[[ 42.0 -29.8 -28.1 -27.8  33.6  35.0  38.3  34.2 -28.1 -27.9 -28.0 -27.6
  -43.4  28.6 -26.7  27.8]
 [-35.3 -28.4 -28.2 -25.7  33.9  42.3 -37.4  34.0 -27.9 -25.6 -21.1 -28.2
   50.1  39.9 -41.9  33.0]
 [ 47.7  25.3  27.4  23.2 -23.9 -35.4  45.2 -26.5  28.0  24.4  15.9  26.7
  -50.4 -35.4  44.7 -21.7]
 [-39.0 -23.2 -24.8 -20.5  37.5  43.0 -39.8  35.1 -25.7 -17.8 -15.8 -23.7
   51.2  42.5 -37.5  33.9]
 [ 33.1 -31.8 -32.3 -31.9  36.9  40.9  32.2  33.0 -32.3 -29.8 -34.8 -31.5
  -42.8  27.6 -27.5  31.3]
 [-42.7  23.8  23.2  21.4 -38.4 -40.2 -36.7 -33.4  23.1  19.6  23.7  22.9
   40.8 -29.8  14.6 -32.0]
 [ 47.5  31.5  32.6  28.5 -22.5 -37.5  45.7 -25.1  32.0  28.9  21.5  31.9
  -51.6 -36.7  46.8 -20.9]]
The entry just left of -27.5 is 27.6
The entry just left of 45.2 is -35.4
Report the entry just right of -39.0.
A: -23.2
Report the third largest entry.
A: 47.7
Report the third smallest entry.
A: -43.4
Report the first entry in reading order.
A: 42.0
Report the 2nd entry in reading order.
A: -29.8
Report the entry just left of the largest entry.
A: -23.7
Report the entry just left of the smallest entry.
A: 31.9
Report the entry just right of -17.8.
A: -15.8
The smallest entry -> -51.6
The largest entry -> 51.2
The entry just right of the smallest entry -> -36.7
The entry just right of the largest entry: 42.5
Report the entry just right of 38.3.
A: 34.2

Questions about the grid below.
1) Report the top-left entry.
2) Report the entry just right of -3.3.
3) Report the entry directly below -14.6.
4) Report the entry directly above 13.6.
5) Report the smallest entry in the first row.
6) Report the entry just left of 7.6.
7) Report the entry directly below 3.1.
8) Report the entry in the bottom-left corner.
[[  3.1  -3.3  11.1  15.7  10.8  -8.2  16.5  -7.1  15.0   9.3]
 [  3.3 -12.3   5.8 -20.5 -17.0 -13.8 -12.5 -14.8  -2.5 -18.2]
 [  3.6  -2.2   7.6  -0.1  -2.3 -10.0  -8.6  -6.3  21.8  -4.6]
 [ 17.4  13.5  13.6  18.1  16.4  35.1  40.4  19.1   0.9  17.9]
 [  1.1  -6.1   7.1  -3.8  -3.8 -11.5 -14.6  -5.4  21.8  -4.5]
 [ -8.1 -12.3 -11.4 -34.0 -25.0 -10.9 -32.9  -8.7 -25.1 -24.0]
 [ -2.2  15.4  -6.8  23.2  18.2  13.4  14.5  13.8   4.7  17.5]
 [  2.0 -23.1  14.8  -7.8  -5.4 -17.1   6.7 -19.8  -5.6  -5.0]
 [ -3.2  18.2 -15.3   3.0   2.6  15.0  -7.8  17.1  -1.1   2.7]
 [-11.7  -6.5 -13.4  -8.4  -5.7 -10.1  -6.1  -6.8 -26.3  -4.6]]
1) 3.1
2) 11.1
3) -32.9
4) 7.6
5) -8.2
6) -2.2
7) 3.3
8) -11.7

M = [-27.0, 4.0, -12.9, -20.1, -5.3, -45.1]
Which number is the entry just right of -27.0? 4.0
The first entry from the right: -45.1
The first entry -> -27.0
The second entry from the right -> -5.3
The 3rd smallest entry is -20.1

Questions about the row below.
1) The centre entry?
2) The entry just right of -48.7?
3) The maximum?
4) The entry just right of -22.3?
5) The median of all entries?
[ 15.3  17.4   3.9 -16.8 -14.1  -1.8 -48.7   0.2 -13.6 -22.3  18.9  48.3
  -9.2]
1) -48.7
2) 0.2
3) 48.3
4) 18.9
5) -1.8

[[47 49 95 29 83 57 84]
 [18 37 46 13 56  4 47]]
Indices start at 1.
The entry in the top-left corner: 47
The entry at row 1, column 3: 95
The smallest entry -> 4
Report the entry directly above 37.
A: 49
Report the entry at row 2, column 1.
A: 18

Read these off the table that follows. Indices start at 1.
1) Report the entry at row 1, column 3.
2) Report the entry at row 1, column 2.
3) Report the minimum.
4) Report the entry in row 3 and column 3.
5) Report the top-right entry.
6) Report the entry directly above 12.7.
7) Report the entry directly above the largest entry.
8) Report the entry in the top-left corner.
[[ 12.8  -8.0   9.8   2.6  -3.7 -19.5  11.0   2.3  20.3]
 [ 22.2   5.1   8.9 -14.3 -17.4 -27.6  22.7   8.1  24.7]
 [  8.7   4.6  14.4 -13.5  -9.4 -16.5  -2.4  -8.8   3.9]
 [ 11.1   8.6   7.1  -6.6  -7.6 -25.1  10.2   0.9  16.1]
 [ 17.4   0.4   9.4  -7.7 -13.1 -25.2  18.4   6.1  16.2]
 [ 12.6   8.1  11.5 -11.4  -8.7 -22.8   1.6  -4.9   1.3]
 [ 21.3   4.3   9.2 -12.8 -15.7 -27.5  21.1   9.7  23.3]
 [ 14.1  -6.0   9.8   0.3  -6.3 -20.8  12.7   3.5  10.8]
 [ 12.8  11.9  -1.2   1.5  -4.4 -41.7  24.5  11.9  33.6]
 [  6.7   8.1   4.7  -3.9  -6.6 -30.5  14.6   4.4  20.8]]
1) 9.8
2) -8.0
3) -41.7
4) 14.4
5) 20.3
6) 21.1
7) 10.8
8) 12.8
